Each row below is a small network's average activation on inputs in which a field has the value named, seen along a few directions.
Values that are neighbours, or in one group, have similar rows; names and order tell nothing.
Random noise pushes rows far along 16 fixed directions. That doesn't count. These rows show it; they differ only by the noise:
[-430  209  107 -332   14 -320  143 -377  117 -337  281 -512 -233   88
  144  133 -145   26 -186 -312  367  273 -257  500    5   95  -23  118
 -477 -331  210 -500]
[   7  -34 -188  870 -294  141 -471  462  250   83 -445  331  140  -61
 -166  142  228   -6  340  176 -283   86  -16   23  -69  367  380  331
   85 -544 -257 -181]
[ 356 -566  152  614  -12  264 -123  116  126 -337 -664  -35   -3  492
 -564 -321  391   57 -583 -455  282 -135 -129 -155 -681    9  182  -93
  112   54 -360 -356]
[ 286 -224  -33   23 -154  266  200  144 -268  148 -133 -186   72  -94
  -79  583   81 -128  154   43  -15 -289  -26   20 -313 -148  137  -41
  649  311   39  223]
[ 211  268  -76  175  264  231 -330  402  146 -117 -166  -14  -21  -91
  496  -31  250    4   54   51 -268 -326  242  -66  220  146  619 -133
  271   93 -249    4]
[-108  366 -221 -186  311  -98  -28   52  -18  316  207   11    9  481
   89  215   15  165  -35   -7 -363  167  173  -37   28  256 -165  -37
 -161  361  365   86]
[ 112 -118   82  253  -40 -172 -187 -120   79 -130 -173 -481 -285  -52
  -46 -136  -18  111    2 -280  309  -38   22   68    2 -260  150 -316
  -14  -46  214 -327]
[ 347 -287 -131   28   21  122  169  -40   -8 -200   62   82  -99  292
 -135 -239   90  -66 -201  148 -149 -217  -78 -300  -88 -242   80    2
  -99   18  -75  -35]
[-132 -363   64  306   35 -348 -641  116  179 -267  364  151   84 -407
  188 -468  566  306  -94   50  -84 -113   17  -28  156 -231  415 -169
 -281  -11  -90 -615]
[-388 -144  -26 -251  115 -410 -205 -312  296  245  368  140  112 -396
  -34 -397 -213  216  165  -65   78  310   84  227  108 -175 -168 -230
 -150  -54   24 -263]
[-295  237   80   70 -121 -531 -628  -61 -244  -29  157    9  121 -220
  407 -184  106  649   38 -282 -123  550  -16  -20  640    3 -232 -304
 -479  159  491 -113]
[  -3  350  100 -311  190 -396 -162 -242  -51  142  134  191 -150  -95
  193 -294 -136  232 -278 -115  530  542  -38  138  275  583 -389  285
 -582 -474 -162 -124]
[ 323  276  401  123 -114 -133 -167 -136 -362 -154   99   46 -243 -518
  227 -484  417 -146 -142   -3  123  290   24 -219  305  113   65   24
 -562 -173 -152  -23]
[-171  337  470  178  377 -195 -128  -30 -165 -269 -316  -83 -253 -153
 -348  193  276  548 -122  -54   46 -808   84 -393 -280  -33  252  443
  178  388  -54 -199]
[   2  -54  -27  113  192 -201 -267  108  -10   80   25  -23 -192  147
  114  160  174  509  -82  -63   24 -567 -120 -190  176  146   95   93
   14  199  300 -248]
[-550 -154 -168 -384   35 -157   -5  115  295 -275  340  339  328 -418
  198  424 -236  265  154  354   71 -560 -240  268   69   77  234  668
  201 -409 -306 -257]
[ 186 -352 -229 -134 -270   45  -12  132  137 -204  -85   11  436 -281
  230  187 -443  297   66 -140 -394 -257  -21   40  -37  100  372  -81
  119  -87  311  -97]
[ 781    1 -532   67  133 -271  -99  213 -155 -221  372  155 -135  651
   -5 -313   14   29 -372  611 -168  129  356 -631  151  -92 -150  200
 -849 -253  317   -8]


RELO, 15 values:
suku: [ 295  266 -360 -333   86 -164   50 -155 -287  301  149  -65   11  200
  156  571 -261  466  243  181 -555  608   58  226  -97  222  100   72
  295  -18  149   85]
keles: [   3   60 -135  -92   72  -21 -122  107 -275 -816 -183    7  344   91
    5   86 -121  342  -96  246   -5  221  184 -167  -22 -754   90   53
  333  127 -444  221]
fogu: [ -30 -362  235 -452  272 -165   10 -280  -67   45  223  356  -69  -76
  155 -337  -25  805 -239  -46 -252 -650 -306 -230  243   68  -24  -63
  217  368   14  -76]
moni: [-285 -206  -17 -459  444 -284  111 -391  131 -151 -110   68 -126  226
 -278 -212 -573  712 -179 -140  586 -479 -157 -207   73 -488 -427   75
  278  209 -124  -62]
zof: [-164  296  124 -399  309  158   81   24 -183  122  259   70   98   94
  383   23  288   41 -141 -147 -439 -103   52 -117  185   50    0 -278
   73  760   99  283]
duve: [ 260 -419 -217  504 -434  435  -65  376 -405  -35 -556  240  297  811
 -143  442  346  182 -145  -50 -261  341 -421  -61 -131   32 -219  -40
  570  138 -143  403]
ruri: [ 532  -21  104 -134 -115  -67  211  105 -172 -549   95 -490  -55 -200
   79  298 -139  -70 -184  275  -90 -307  274   60 -399   62  531  192
  -81 -254  216 -189]
liro: [-197  316    8 -587  179 -174 -107 -161  -80   66  -58  168   15 -253
  689   -5 -708  853  239  -40 -173 -198 -127   15  886  174 -126 -106
  387   15  106  382]
ninof: [ 391  -73  314 -225    4  101  116  -98 -147   45 -571  -48 -149 -546
   76   69 -413  126  -97 -219  962 -342 -109   58   33  256  -99  182
  583 -334 -499  238]
rotun: [ 259  247   23 -232 -106  119  -25  157 -245  -71    8   74  -53 -231
  650  137    2  -52   25  214  138  131 -123  168  469  325   89  126
  187 -397 -314  298]
guzeg: [-100  -79  131  -19  -98  -58  180 -148 -283  -79   82 -195 -211  292
  -89  252  216  -28 -282 -229  573   24 -406   67  -47   86 -335  229
 -281   41  141 -167]
pera: [-534  282  322 -135 -191 -284  -47 -296 -277 -605  -50 -494  193 -266
  -98  253  -16  231   45 -229   -2  737   47  391 -220 -544    9 -162
   89  119  -25  -88]
rado: [   6   17  129 -389  167  134   82  139 -410  -92  283  -36 -280  -99
  575  148  318 -226 -109  226  803 -704 -250 -204  707 -444 -331   20
  352  356 -252  445]
fuv: [  68 -204  222  147  168  -54 -132  112  233  119 -485  114  255 -351
 -429 -146 -273  308  -62 -194  102 -520  380 -215 -467   91  109  -43
  344  219   13  -17]
bazu: [-277  233  418  127 -269  -73   20   18 -410 -372  -88 -269  192 -345
 -216  339  280  -95   35  -17  -52  221  130    6 -296 -334   -3   41
   19  293   92  117]
RELO is arranged as a line.
Which values are neighbours of ninof? Give them in the order they are listed. -> zof, pera
Which values are neighbours of rotun? Give them in the order they are listed. -> duve, liro
Which values are neighbours of ruri? Give them in the order they are listed. -> fogu
Which values are neighbours of moni? Give them in the order they are listed. -> keles, guzeg
Fewest steps between rado and fuv? -> 5
